Each row below holds a small network's activations on one record, seen along a few directions.
After each row come some of the record's fields: Y, F, D, P, T.
The largest differences between rows may come from other fields.
In the rows, zero is written as 500.
Random noise pushes rows far along 19 fixed directions. That doesn't count. These rows show it; they differ only by the noise:
[559 440 580 493 699 405 383 531 525 508 385 556 374 823 631 724 631 434
 220 453 536 575 474 361 443 471 457 506 502 570 406 309]
[362 722 370 566 420 464 458 346 730 537 441 406 439 432 422 426 454 450
 529 560 642 633 285 437 412 564 380 364 558 573 436 308]
[437 484 499 460 608 355 453 435 475 573 409 481 486 551 541 619 534 411
 447 533 549 494 481 602 388 623 438 432 554 526 445 507]
[560 486 417 373 238 421 372 494 493 336 541 489 634 504 858 573 622 618
 469 505 508 316 422 391 408 191 663 528 358 452 384 692]
[323 467 481 636 568 572 670 418 570 524 437 451 432 646 522 628 755 385
 448 536 532 542 468 390 301 495 620 397 427 602 503 577]
[569 286 714 367 648 370 431 308 515 486 532 493 420 395 588 618 511 451
 575 474 342 216 305 589 477 420 600 428 414 312 464 516]
[612 453 435 472 450 309 460 672 579 327 489 532 382 616 607 287 348 638
 700 381 412 252 446 524 731 387 482 437 522 289 526 511]
[616 614 442 679 374 515 473 647 691 457 511 486 489 695 508 514 599 694
 544 467 525 675 645 366 653 408 514 559 534 417 576 579]
[424 379 486 580 458 686 529 340 416 513 541 274 386 514 559 481 393 550
 293 469 584 504 465 216 454 394 518 646 316 619 505 431]
[362 519 527 574 561 487 754 344 662 455 461 563 682 371 287 632 529 665
 623 621 515 374 640 425 498 306 418 396 589 420 571 473]
[453 613 477 268 544 342 677 521 692 595 446 361 555 506 238 380 454 451
 575 684 640 484 542 523 637 528 452 482 524 491 469 625]
[344 375 471 773 492 509 710 494 266 539 716 564 480 692 457 564 406 692
 314 504 438 556 741 336 511 275 466 512 660 337 559 373]
[717 606 444 551 522 516 717 492 736 447 518 549 662 461 516 526 699 451
 659 731 606 462 440 394 492 277 805 502 500 529 499 418]
[492 400 561 326 738 213 553 549 516 367 561 608 519 671 441 620 550 394
 342 614 575 389 338 462 579 263 440 430 558 400 330 213]
[389 578 440 584 458 493 434 605 493 426 462 524 441 632 480 470 569 257
 448 536 592 572 420 608 337 628 535 410 401 595 543 519]
[425 534 461 580 565 203 384 538 432 417 400 555 727 551 465 659 502 457
 443 506 488 509 578 667 482 464 411 495 609 559 542 624]
[353 707 418 472 417 455 412 458 329 549 285 453 580 370 521 515 374 353
 614 753 667 284 500 558 305 544 528 521 415 480 459 555]
[576 551 610 403 580 314 506 400 774 536 467 184 497 468 291 347 349 371
 529 514 452 559 356 474 660 530 585 604 349 606 627 687]
[679 608 557 438 580 379 586 477 643 603 499 711 670 367 370 514 467 528
 662 710 475 362 486 550 531 220 664 511 632 395 392 373]
[549 400 423 575 538 557 514 433 439 436 523 466 592 303 563 545 441 725
 572 431 538 535 541 394 587 473 358 623 527 485 500 458]
[279 478 600 526 392 608 397 267 441 409 542 467 472 297 397 530 437 507
 432 412 402 421 393 371 498 430 363 405 410 408 603 501]

[514 451 543 647 578 684 616 586 370 572 580 595 382 498 464 407 498 319
 582 534 413 518 451 631 339 598 733 515 420 525 512 480]	Y: y3 / F: f2 / D: d6 / P: p1 / T: t2
[563 505 347 530 388 413 420 586 607 424 428 520 581 673 651 468 624 515
 422 407 563 560 531 618 466 470 558 453 582 691 465 556]	Y: y3 / F: f1 / D: d6 / P: p2 / T: t2
[338 660 372 639 283 712 441 572 208 667 595 658 366 384 432 333 403 565
 598 548 492 529 489 436 535 434 473 505 641 275 344 369]	Y: y2 / F: f1 / D: d1 / P: p1 / T: t2
[691 421 606 337 436 665 431 394 473 432 561 440 653 300 477 517 596 380
 406 517 562 478 501 530 601 526 591 568 396 616 632 527]	Y: y3 / F: f2 / D: d1 / P: p2 / T: t2
[384 666 595 153 444 457 675 598 430 648 512 708 514 458 550 434 368 579
 584 605 346 486 667 465 249 622 425 411 489 277 427 557]	Y: y2 / F: f1 / D: d1 / P: p2 / T: t1
[697 630 416 310 424 496 343 603 569 610 492 654 573 393 637 482 613 521
 545 503 522 616 390 541 472 490 555 568 540 570 257 565]	Y: y1 / F: f2 / D: d2 / P: p1 / T: t1
[602 456 580 409 589 435 498 658 832 507 484 486 547 524 407 464 696 419
 637 390 392 686 390 701 457 571 650 582 304 700 451 862]	Y: y2 / F: f1 / D: d1 / P: p1 / T: t1
[308 607 437 486 463 485 458 482 550 579 397 172 310 674 419 417 513 399
 411 514 615 646 410 396 561 646 450 528 422 567 437 632]	Y: y3 / F: f1 / D: d1 / P: p1 / T: t1
[473 244 441 394 489 456 653 603 522 468 630 510 405 650 705 395 517 620
 467 333 418 442 494 540 375 440 564 476 392 555 394 678]	Y: y1 / F: f2 / D: d3 / P: p2 / T: t2
[546 523 416 488 371 538 602 546 803 301 460 458 457 593 591 407 569 554
 643 529 638 306 443 444 494 397 547 365 375 518 558 419]	Y: y3 / F: f2 / D: d5 / P: p2 / T: t1
[427 433 503 464 490 498 414 527 343 542 493 487 414 456 690 484 492 501
 564 453 435 469 377 450 361 474 567 604 337 432 363 610]	Y: y3 / F: f2 / D: d3 / P: p2 / T: t2
[440 543 483 554 395 649 612 660 535 409 506 385 367 457 449 202 393 553
 734 343 341 559 538 362 616 659 516 565 284 433 725 819]	Y: y1 / F: f1 / D: d5 / P: p1 / T: t2
[599 316 619 426 557 640 638 519 421 424 667 574 535 337 316 319 269 466
 483 492 430 350 533 554 568 402 572 587 366 532 624 448]	Y: y1 / F: f2 / D: d4 / P: p2 / T: t2
[565 435 451 530 424 628 474 623 495 429 684 438 512 432 345 406 448 537
 499 479 658 696 580 639 640 671 353 581 463 508 594 501]	Y: y2 / F: f2 / D: d4 / P: p2 / T: t1
[567 605 501 656 414 560 511 478 411 536 529 611 421 556 596 424 477 436
 498 480 336 470 523 427 485 493 664 386 620 423 634 428]	Y: y3 / F: f2 / D: d4 / P: p1 / T: t2
[712 406 451 576 611 496 470 560 726 592 359 449 424 530 631 430 352 605
 685 496 577 398 434 685 310 468 665 678 348 709 318 470]	Y: y3 / F: f1 / D: d4 / P: p2 / T: t1
[428 374 513 560 325 677 514 430 726 481 671 443 485 485 305 558 398 867
 423 498 670 513 666 555 489 305 317 548 433 466 421 463]	Y: y1 / F: f1 / D: d2 / P: p1 / T: t2
[537 529 618 382 724 397 622 469 667 649 336 533 410 605 381 388 299 533
 398 361 302 518 575 328 569 539 409 491 563 642 568 472]	Y: y1 / F: f2 / D: d3 / P: p1 / T: t2
[513 455 442 251 456 360 584 609 551 434 769 593 641 359 490 342 520 412
 530 460 453 683 349 731 436 621 470 417 509 550 436 584]	Y: y2 / F: f2 / D: d6 / P: p1 / T: t1
[395 566 270 745 584 527 567 571 386 622 396 494 344 548 767 512 508 584
 702 518 585 611 403 374 292 618 477 565 546 486 302 333]	Y: y2 / F: f2 / D: d5 / P: p2 / T: t1
[577 402 515 478 638 458 549 624 395 345 463 674 571 533 718 494 515 347
 459 408 363 475 435 494 254 517 641 530 325 677 555 537]	Y: y1 / F: f1 / D: d2 / P: p2 / T: t2
[372 437 404 400 412 318 430 576 436 374 547 497 636 496 627 571 534 687
 520 465 511 446 465 536 496 302 397 548 492 432 296 606]	Y: y2 / F: f2 / D: d6 / P: p2 / T: t1
[489 528 595 358 611 425 722 527 474 535 537 643 520 504 575 483 454 494
 533 495 301 504 546 372 396 560 498 425 524 421 563 428]	Y: y2 / F: f2 / D: d1 / P: p1 / T: t1
[624 503 550 434 623 464 493 562 515 423 332 509 637 524 525 626 589 493
 474 488 461 443 609 423 568 471 537 606 430 615 562 704]	Y: y1 / F: f1 / D: d2 / P: p1 / T: t1
[585 387 502 447 674 487 480 644 359 444 458 529 491 652 593 617 522 280
 367 676 742 460 511 676 264 603 584 599 334 630 406 393]	Y: y3 / F: f1 / D: d2 / P: p2 / T: t2
[587 452 652 418 606 642 391 547 671 538 411 499 400 416 369 494 345 606
 542 416 490 526 517 534 464 588 382 664 270 584 461 553]	Y: y1 / F: f2 / D: d2 / P: p1 / T: t2
[588 530 452 456 754 406 564 421 515 549 181 678 520 443 607 517 629 515
 619 312 285 365 488 384 684 578 428 324 827 580 510 465]	Y: y3 / F: f2 / D: d4 / P: p2 / T: t1
[685 597 416 502 544 540 411 644 577 391 313 533 538 629 610 526 620 449
 414 467 611 566 518 334 584 504 515 583 458 702 524 470]	Y: y1 / F: f1 / D: d3 / P: p1 / T: t1
[474 490 498 536 505 599 490 542 596 579 335 636 425 577 582 561 555 659
 529 338 448 487 661 444 432 588 354 435 538 560 525 536]	Y: y2 / F: f2 / D: d5 / P: p1 / T: t2
[497 652 592 336 413 385 372 473 598 593 339 714 586 601 557 723 608 534
 456 602 495 294 644 615 375 417 463 310 643 413 419 474]	Y: y2 / F: f2 / D: d6 / P: p1 / T: t1
[594 576 469 584 657 364 597 606 470 319 451 602 611 384 567 508 488 566
 798 447 351 525 517 509 644 672 391 446 647 336 658 450]	Y: y3 / F: f2 / D: d1 / P: p1 / T: t1

Which values does each new row have?
[604 476 558 473 627 423 457 477 556 331 412 538 461 520 683 553 261 542
 461 468 488 388 475 471 304 587 394 492 378 543 567 276]	Y: y1 / F: f1 / D: d2 / P: p1 / T: t2
[434 396 461 412 572 361 379 438 437 555 374 624 470 466 727 621 553 516
 557 438 470 289 373 645 308 480 464 399 542 499 276 505]	Y: y1 / F: f2 / D: d3 / P: p2 / T: t1
[325 261 499 604 580 583 653 431 480 724 610 344 435 537 159 442 496 693
 389 319 436 642 655 506 802 429 362 595 665 589 453 672]	Y: y2 / F: f2 / D: d1 / P: p1 / T: t1
[710 644 668 293 324 492 329 620 468 595 467 521 616 525 417 510 501 461
 491 609 481 436 768 615 677 534 593 589 490 372 649 719]	Y: y2 / F: f2 / D: d1 / P: p2 / T: t2
[501 566 565 216 488 500 630 520 484 711 486 471 364 639 455 323 402 501
 365 519 388 415 534 310 614 401 581 503 543 472 374 553]	Y: y3 / F: f2 / D: d1 / P: p1 / T: t2
[502 504 471 519 483 470 520 623 590 603 477 368 368 761 517 438 445 558
 446 491 586 642 613 510 474 602 480 581 465 549 472 479]	Y: y2 / F: f1 / D: d6 / P: p2 / T: t1
[615 366 602 624 605 387 362 528 438 603 556 486 564 529 484 653 419 619
 457 427 418 627 641 680 511 519 477 697 535 485 513 607]	Y: y2 / F: f1 / D: d5 / P: p2 / T: t2
[595 538 377 564 378 662 753 385 667 386 586 454 657 280 573 372 389 631
 636 620 613 443 482 358 368 349 632 543 419 615 560 310]	Y: y2 / F: f1 / D: d6 / P: p1 / T: t2
[512 564 570 570 601 683 418 358 514 663 294 507 296 411 598 412 295 419
 467 364 410 599 438 348 238 783 453 523 368 692 597 353]	Y: y1 / F: f1 / D: d3 / P: p2 / T: t2
[387 377 548 402 515 466 667 356 555 479 522 301 310 661 568 393 359 471
 347 461 447 350 462 384 402 506 547 389 387 533 556 511]	Y: y3 / F: f1 / D: d4 / P: p1 / T: t2
[678 378 573 501 551 632 598 576 744 231 654 541 455 592 565 492 515 501
 403 434 541 581 420 415 400 487 520 489 260 626 616 294]	Y: y1 / F: f2 / D: d2 / P: p2 / T: t1
[609 481 411 315 391 554 352 563 632 565 398 395 295 586 672 424 560 596
 576 472 670 387 432 508 581 561 474 509 444 464 305 532]	Y: y2 / F: f1 / D: d4 / P: p1 / T: t1
[368 602 465 589 374 462 473 445 326 646 713 501 592 459 332 486 614 334
 344 552 437 761 442 495 576 433 581 485 661 477 500 617]	Y: y2 / F: f2 / D: d2 / P: p2 / T: t1
[324 582 578 696 570 670 461 520 541 691 314 480 313 557 354 567 490 475
 600 503 495 548 557 467 361 633 456 556 367 521 508 594]	Y: y2 / F: f2 / D: d5 / P: p1 / T: t1
[496 586 635 540 474 346 481 340 422 430 606 541 555 458 631 580 490 481
 454 437 182 570 445 369 464 485 558 376 604 303 670 468]	Y: y2 / F: f1 / D: d1 / P: p2 / T: t2
